These are the activations of a small neural network, seen along a few directions. Each row is one input.
In each table, some parts of the input vary, and every possible input appears once, in random order.
A made-up example of a description, with smaller parts first: line(4) and (point or ring(9) or (values(3) and ring(5))).
Shared parts are said once, and a part with two or three values counts as separate values.

Other details of the inputs vary at random and push rows far along two fixed directions, the same in every table; ignore that.

Table:
row 1: [ 79 -51 -81  60  28  15 -23 -26  12 -60  46  -2]
row 2: [ 63 -29 -84  49  18  18  -4 -19  -1 -42  52 -16]
row 3: [-39 -13  29 -18 -12 -64   2 -28  -5  26  -8  27]
row 4: [ -7  45  51   5  -7  19  17  55 -14   0 -16 -19]
row 5: [ 8 12 -1  5 14 14  2 36 -1  0 -4 -5]
row 6: [-15   9  -8  11   2   2  16  11 -10  -1  -3   5]
row 7: [ 14   7  -1  10 -18   0   7   0 -13 -10  25  -3]
row 8: [-18  28  -2   6  -6  15  28  22 -14  -4   7 -11]
row 9: [26 -1  4 24 -2  4 -4 11 -2 -6  6 -5]
row 10: [-53  -5  37 -33  -9  45   7  30  12   9 -16 -27]
row 11: [-43   1   8 -44  14 -45 -24 -33   5  51 -48  30]
row 12: [ -3 -48 -15  17  15 -72 -33 -42   6  24  -9  42]
row 13: [ 11   9   8   8  12  27   5  13   8 -14  -4  -9]
row 14: [  5  13 -11  15   6  12  11  20 -13  -5   2  -5]
row 15: [ 16  10   3  10 -25   4  13  11  -7 -10  13  -7]
row 16: [-13 -15  -5 -32 -15 -51 -27 -55  11  33 -21  28]
row 17: [  3  11  -2  12 -30   5  21   7  -5 -15  16  -3]
row 18: [-72 -39  34 -20 -21 -17  -8   3   2  25 -20   4]
row 19: [-24 -27  14 -27   1 -45 -14 -51  14  35  -5  37]
row 20: [-13 -28 -26 -17  18 -58 -45 -55  15  32 -31  35]
row 21: [  9  -5  -8   5  18  11  -5   1  12 -12  -4   4]
row 22: [-14 -43   4  15 -17 -70 -13 -55   3  20  -5  42]
row 23: [-19 -33  -3   0   9 -69 -14 -41  -2  33  -6  31]
row 24: [-75  54  93 -64 -19  89  40 106  -8  19 -37 -52]
row 25: [ 68 -31 -63  56  19  14 -18  -2   4 -52  39  -8]
row 26: [  9   3   2  35 -17  -2   7   1  -5 -14   8   0]
row 27: [ 36 -11 -59  48  -1  13  12 -17 -10 -49  50 -17]
row 28: [ -3  17   1   7 -26  11  23   7 -12 -14  24  -5]
row 29: [10  4 21  5 13 12  2 21  4 -3 -7 -5]
row 30: [  7  10  -3 -13   4  21  14  -2   3 -14  13 -10]
row 31: [  3  19  -2  -7  17  38  18  35  -2  -2  -6 -11]
row 32: [ 11  28  23  13 -22  21  18  28 -16 -10   1 -12]
row 33: [  8  14  15 -13 -11  24  16  21   4  -1   4  -5]
row 34: [ 12   6 -17   0  16  26  14  12   1  -5  10 -13]
row 35: [ -5  50  37   3  -4  34  19  68 -14 -10 -12 -20]
row 36: [-51  14  55 -33 -17  55  16  71  -4   7 -17 -40]
row 37: [ -5  35  31 -21 -15  21  20  36  -9   7   7 -11]
row 38: [-38   1  13 -46   7 -58 -24 -46   6  45 -32  20]
row 39: [ -2  30  16  -9   6  13  18  32  -8   1   6 -20]
row 40: [  89  -25 -103   61   12   32  -34  -43    7  -71   44  -18]
row 41: [ -9 -24  13 -10   1 -30  -8 -39  13  24 -15  27]
row 42: [ 85 -38 -71  73  16  15 -21 -14   2 -61  52 -15]
row 43: [  3 -27 -30 -19  -6 -47 -37 -74   8  19   4  28]
row 44: [ -9 -35  14  -2   8 -45 -20 -46  14  26 -21  34]
row 45: [-10  24   7 -12  17  34  11  31   6   1 -16  -6]
row 46: [ 14  10   5 -11   5  21  16  14  -3 -13  14 -13]
row 47: [  9  18  25  21 -14   7   5  21 -11  -2  -3  -6]
row 48: [-11  34  32  17 -11  13  19  40  -8 -11  -7 -13]
row 49: [-92 -15  79 -51 -21 -20  -1  29  -1  47 -46  -1]
row 50: [-22 -18  44 -19  -8 -58 -10 -17   4  45 -29  33]
row 51: [ 42 -18 -60  27  19  26   3 -30   9 -40  41 -15]
row 52: [-14 -42 -20  21  10 -62 -21 -39   5  14  -6  39]
row 53: [ 28  14 -42  -6  -3  16 -12 -24  -3 -25  20 -16]
row 54: [  9 -42 -61  11  -8  37 -31 -29   4 -39  20 -29]
row 55: [ 26  -8 -24  15  22  22  -3  14   5 -15   5  -3]
row 56: [ 22   9 -34   4   9   9 -24  -9   5 -18  -6  -4]
row 57: [ -6  43  26 -21   9  42  30  46  -7  -3   1 -27]
row 58: [ -5  19   6  21  -3   8  10  31  -5 -18  -1  -3]
row 59: [ -6 -19  -7 -16  -8 -48 -31 -61   8  27 -24  30]
row 60: [-14 -24   0  -9  19 -43 -11 -13   3  33 -18  25]
row 61: [  2  22  17  -3 -11   3  16  18 -15  -8  11 -14]
row 62: [  1  24  10 -15 -12  33  19  15   7  -5   3  -8]
row 63: [-35 -20   8 -26  23 -36 -10 -28  14  42 -31  31]
row 64: [21  4 12 13  3 21  4 14  1 -7 -1 -6]
row 65: [-16 -20  36 -19  -1 -36  -5 -19   8  35 -25  30]
row 66: [ -4  38  19   0  -5  18  24  35 -18  -7   8 -24]
row 67: [ 22  14 -19   5  -6  13 -16 -15  -2 -11  -8  -6]
row 68: [ 19   3  -4  -3  -3  23   9   3   0 -11  23  -4]
row 69: [ -2  40 -23 -20   4  32   2   5  -4  -1  -6 -22]
row 70: [-17 -38  21 -20 -10 -76 -19 -37  12  44 -14  40]
row 71: [ -6  23  -9 -12  13  36  20  12   4  -2   2 -15]
row 72: [  1  24  22 -16  -3   8  16  28  -8  -1   7 -16]
Description of these inputs: line(6) and (point or ring(11)).
Question: The inputs of row 42 and row 29 match in every part but the line(6) part. If row 50 is changed in the same way as row 42 into row 29, which row does it become?
Answer: row 65
Question: Change only the ring(11) part in row 20. List by row number the other rows that result.
Answer: row 11, row 16, row 38, row 40, row 43, row 53, row 56, row 59, row 67, row 69
Question: List by row number the other rows that have the line(6) part in common with row 28.
Answer: row 3, row 6, row 8, row 17, row 18, row 22, row 26, row 27, row 48, row 52, row 58
Question: Change only the line(6) part in row 54. List by row number the other rows that result.
Answer: row 10, row 18, row 24, row 36, row 49
Question: List by row number the other rows that have the line(6) part in common with row 71.
Answer: row 10, row 13, row 19, row 21, row 30, row 41, row 44, row 45, row 51, row 62, row 63

Table:
row 73: [  9 -13 -43   2  14 -14 -17 -31   2  -4   9   2]
row 74: [-28  -6  25   4 -23  -4  14  16  -8   3   4  -2]
row 75: [-20  -4  10 -30   2   3 -12 -13  11  14 -16   0]
row 76: [  4  -7  -9   7  13 -23  -3 -13   3   6  -3  15]
row 77: [-13 -23 -11 -23   1   4 -16 -20  11   8  -6  -1]
row 78: [  9 -19  -3   7   4 -17 -16 -14   7   4  -5  10]
row 79: [ -5  14  18  -7 -10 -12   9   0  -5  10  -3   5]
row 80: [  7  -9 -12  11  10 -15  -7 -12   3   2  -3  12]
row 81: [  5  -7   8   8  -7 -17  -5  -6  -1   0   0   6]
row 82: [  1   6  -1  -2   9 -17   4  -3  -1   7  -1  10]
row 83: [-14  10  22 -10   4  -7  -1  10   0  16 -21   8]
row 84: [ 13  -8 -10   5   6 -22  -5 -20   1   5   5  13]
row 85: [ 88  32 -72  57  -5  96  25  32 -14 -85  66 -50]
row 86: [  7 -10   8   6  -2 -13 -10  -4   2   3  -4   7]
row 87: [-53  95  64 -58 -10  77  42  84 -12  17 -39 -39]
row 88: [ 12  -9  -5  14  -8 -18  -2 -17  -3  -5   9   8]
row 89: [-21 -43  10   8   4  -2   0   9   5   0   6  -3]
Question: Describe the family of inputs behind these rows.
Answer: values(2) or line(4) or ring(11)
Question: A walk changes only the ring(11) part. It starts at row 78 and steps to row 86. List the rest of the walk in order.
Answer: row 81, row 88, row 79, row 85, row 84, row 82, row 76, row 80, row 83
